These are the activations of a small neural network, seen along a few directions. Each row is one input.
In each table, some parts of the input vary, and every possible input appears once, in random order.
Descriptions start from the smaller parts, as in this example, which fits no table here: one of 5 places around a ring, together with either a single point or one of 9 places around a ring or (one of 3 separate values, together with one of 4 places along a line).
Shared parts are said once, and a part with two or three values counts as separate values.
(in the rows, 128 means zero)

Other details of the inputs vary at random and push rows far along two fixed directions, the same in every table; ignore that.

Rows:
R1: [125 101 164 131 141 121 135 139 152 105  92 181  74  85 111]
R2: [ 85  75 136  92 103 131 168 112 167 113  98 140  68 128 149]
R3: [ 85  92 134 105 121 126 158 148 184 123  88 161  84  98 175]
R4: [203 118 128  98 110 108 134 149 158 137 111 103 147 146 135]
R5: [ 48 129 150 129 147 150 121 135 155 104 111 168  86  97 156]
R6: [ 70  92 125 105 105 135 158 110 158 125 101 142  83 114 155]
R7: [202 127 169 117 162 113 123 179 165 105 132 108 150 174 141]
R8: [141 215  49 142  87 134  70 101  61 190 153  84 223 103 112]
R9: [240 120 131 137 136  97 142 133  91 134 167  80 171 198  89]
R10: [ 49 107 150 125 139 153 133 110 144  98 120 148  80 123 143]
R11: [231 131 140 143 148  99 130 166 122 133 142 116 173 154 106]
R12: [198  97 125 102 122  99 166 158 159 137 132  90 156 184 158]
R13: [206 132 138 122 139 118 126 131 111 120 169  63 169 212 111]
R14: [ 72 205  68 179 115 149  78  93  41 172 155 146 165  60  96]
R15: [ 73  93 142 141 135 133 151 110 129 113 110 169  73  98 121]
R16: [160 127 142 131 151 127 131 146 131 119 154  99 154 180 135]
R17: [ 78 125 165 118 139 148 111 127 163  95  99 164  76  97 128]
R18: [ 37 219  48 186 102 164  69  58  13 180 167 140 172  53  83]
Description of these inputs: one of 3 separate values, together with one of 6 places along a line.
The inputs of R9 and R15 match in every part but the place on the line of 6. If R13 is changed in the same way as R9 into R15, which row does it become?
Answer: R10
Change only the choice among 3 separate values in R17. List by row number the other rows that result.
Answer: R1, R4
A walk changes only the place on the line of 6. It starts at R2 and steps to R6. List the rest of the walk in order.
Answer: R12, R3, R8, R4
Change only the choice among 3 separate values in R14. List by row number the other rows that result.
Answer: R3, R5

Rows:
R19: [129 151 128 162 143 126 105 131  89 145 132 152 148 108 118]
R20: [245  55 142  98 120  93 197 190 210 135 114 109 138 175 168]
R21: [185 128  70 122  90 128 146 117 101 167 171  58 195 175 126]
R22: [156 104 143  80 128  95 161 183 190 123 101 147  86 140 172]
R23: [ 51 179  75 139 104 149 102  99  91 162 135 108 186  99 158]
R24: [ 62 110 136 151 144 127 138 103 113 119 119 173  81  95 128]
R25: [ 64 173 117 159 133 160  77 115  99 141 128 162 135  72 116]
R26: [ 95 161  84  98  95 128 120 111  98 151 153 101 127 145 143]
R27: [214  61 172 121 165  81 188 171 158  93 125 130 109 184 129]
R28: [111  45 186 111 146 115 170 116 180  84  92 151  45 145 128]
R29: [220 184  87  96  99  92 100 157 111 167 133  91 180 141 122]
R30: [206  87 146  78 138  87 175 186 181 119 133 105 114 199 171]
R31: [141 146 120 144 139 153  98 121 109 129 176  88 159 158 118]
R32: [164 109 177 118 152 121 130 173 187 101  96 156 102 114 132]
R33: [ 65 143 131 151 139 166  97 131 141 120 120 174 104  68 131]
R34: [ 71 152 108 153 127 150 103  87  71 136 150 127 135 116 101]
R35: [141 151 124 153 147 152 102 134 116 131 169 112 158 143 126]
R36: [ 67 124 133 147 150 139 135 116 120 121 123 162  94 106 128]
R37: [ 85 197  78 129  92 141  77 107 110 163  96 125 187  55 139]
R38: [170 137 131 127 133 127 115 103  91 128 148  95 156 182  97]
R39: [245 106 153 102 143  77 163 196 186 130 113  83 197 190 178]
R40: [193 134 113 144 132 105 140 122  70 133 172  78 172 178  87]
R41: [167 104 182 119 148 115 139 176 184  98  94 162  99 117 132]
R42: [ 42  92 102 102  72 160 155  78 150 135 104 143  73  92 141]
R43: [138 154 121 150 137 144 100 117  90 134 171  85 171 166 105]
R44: [135  73 180 122 151  98 155 149 183 102  71 187  62  94 127]
R45: [106 139 144 148 148 131 128 145 129 117 118 167 109 103 126]
R46: [148 146 126 132 130 155  90 110 116 128 167  81 153 161 108]
R47: [ 19 139 100 114 108 149 132  92 132 124  99 126 125 104 162]
R48: [123  98 151 127 133 110 142 137 146 107  83 181  76  79 104]
R49: [117 150 109 158 131 119 121 114  78 142 131 156 135  87  97]
R50: [122 137 144 136 139 149  97 143 159 121 112 158 105  78 126]
R51: [163 164 122 149 137 126 116 119  81 136 176  94 170 178 110]
R52: [228 154  71 123  85 114 117 136 116 176 137  82 207 120 116]
R53: [119  95 155 144 149 110 143 134 145 118 105 175  90  93 131]
R54: [149 132 125 137 115 121 134  97  75 125 147 106 136 152  87]
R55: [ 53 169  80  90  76 151 104  78  95 150 130 119 105 115 139]
R56: [ 96  78 114 113 107 137 174 127 172 135 114 145  92 111 164]
R57: [194 142 136 149 152 124 115 153 113 135 180  91 184 182 123]
R58: [191 152 137 128 127 125 117 122  93 125 164  75 177 189  98]
R59: [ 48 175  79 116  81 161  92  65  94 150 125  84 176 113 142]
R60: [106  83 183 126 164 124 169 165 175  84 117 164  70 136 150]
R61: [ 47 140 137 126 128 167 102  89 126 101 123 142  95 111 110]
R62: [ 87  79 150 132 149 121 158 113 138  99 114 150  69 128 130]
R63: [ 81 128 156 136 136 134 122 129 146 117  80 200  74  62 117]
The inputs of R35 and R50 match in every part but one. If R24 is changed in the same way as R35 into R50, which row does it become?
Answer: R44
The inputs of R29 and R55 match in every part but one. If R63 is changed in the same way as R29 into R55, which row does it become?
Answer: R38
Describe the family of inputs behind these rows.
Answer: one of 5 places along a line, together with either one of 3 separate values or one of 6 places along a line
Which other rows agree with R47 in the place on the line of 5? List them by row number.
Answer: R21, R26, R31, R34, R40, R43, R51, R62
Change only the choice among 3 separate values in R23. List by row number the other rows that result.
Answer: R30, R56
A walk changes only the place on the line of 5. It starts at R58 and steps to R51. List the rest of the walk in order.
Answer: R60, R45, R41

Rows:
R64: [120 120 127 127 127 130 139 129 134 130 135 127 127 137 141]
R65: [ 96 168 118 156 136 137 100 112  89 136 133 148 140  93 106]
R66: [217  87 161 100 140  95 160 179 185 118 116 112 130 179 156]
R67: [ 97 121 145 145 143 138 121 127 135 114 113 167  93  88 114]
R68: [146 156  90 140 111 128 122 107  86 158 159  92 179 146 113]
R69: [216 130 126 113 126 104 139 162 135 139 149  88 171 183 140]
R70: [ 45 120 145 144 136 152 118 116 135 109 100 191  66  61 118]
R71: [ 33 116 152 141 141 148 125 117 142 102  92 200  57  60 126]
R72: [109 195  74 138  97 150  82  92  72 163 153  93 187 114 113]
R73: [124 180  81 138 104 141  91  99  76 156 159  85 189 131 117]
R74: [ 43 113 124 114 108 144 136 108 153 125  83 177  68  67 142]
R75: [201 112 136 121 138 113 147 151 143 127 145  85 167 191 136]
R76: [ 56 126 119 120 116 143 129 116 136 127 113 153  91  90 144]
R77: [228  73 189 119 168  99 164 169 159  91 138 111 123 211 125]
R78: [215 118 119 118 124 101 143 146 122 142 151  79 174 184 128]
R79: [ 88 120 124 123 125 136 133 123 138 127 119 143 101 111 145]
R80: [118 185  82 134 102 144  86 101  87 161 145  99 182 113 116]
R81: [121 187  92 172 125 146  80 100  64 154 154 127 169  89  85]
R82: [103 106 132 109 109 126 149 126 151 122 106 143  97 114 143]
R83: [133 104 163 119 150 125 140 135 145 100 128 137  87 152 117]
R84: [117  94 175 129 161 118 150 154 166  93  99 172  79 118 135]
R85: [149 160  96 134 116 130 104 112  92 153 157  81 185 152 124]
R86: [168  52 171  90 141  98 186 164 199  97  96 134  80 162 158]
Describe the family of inputs behind these rows.
Answer: either one of 2 separate values or one of 6 places along a line or (one of 3 separate values, together with one of 5 places along a line)
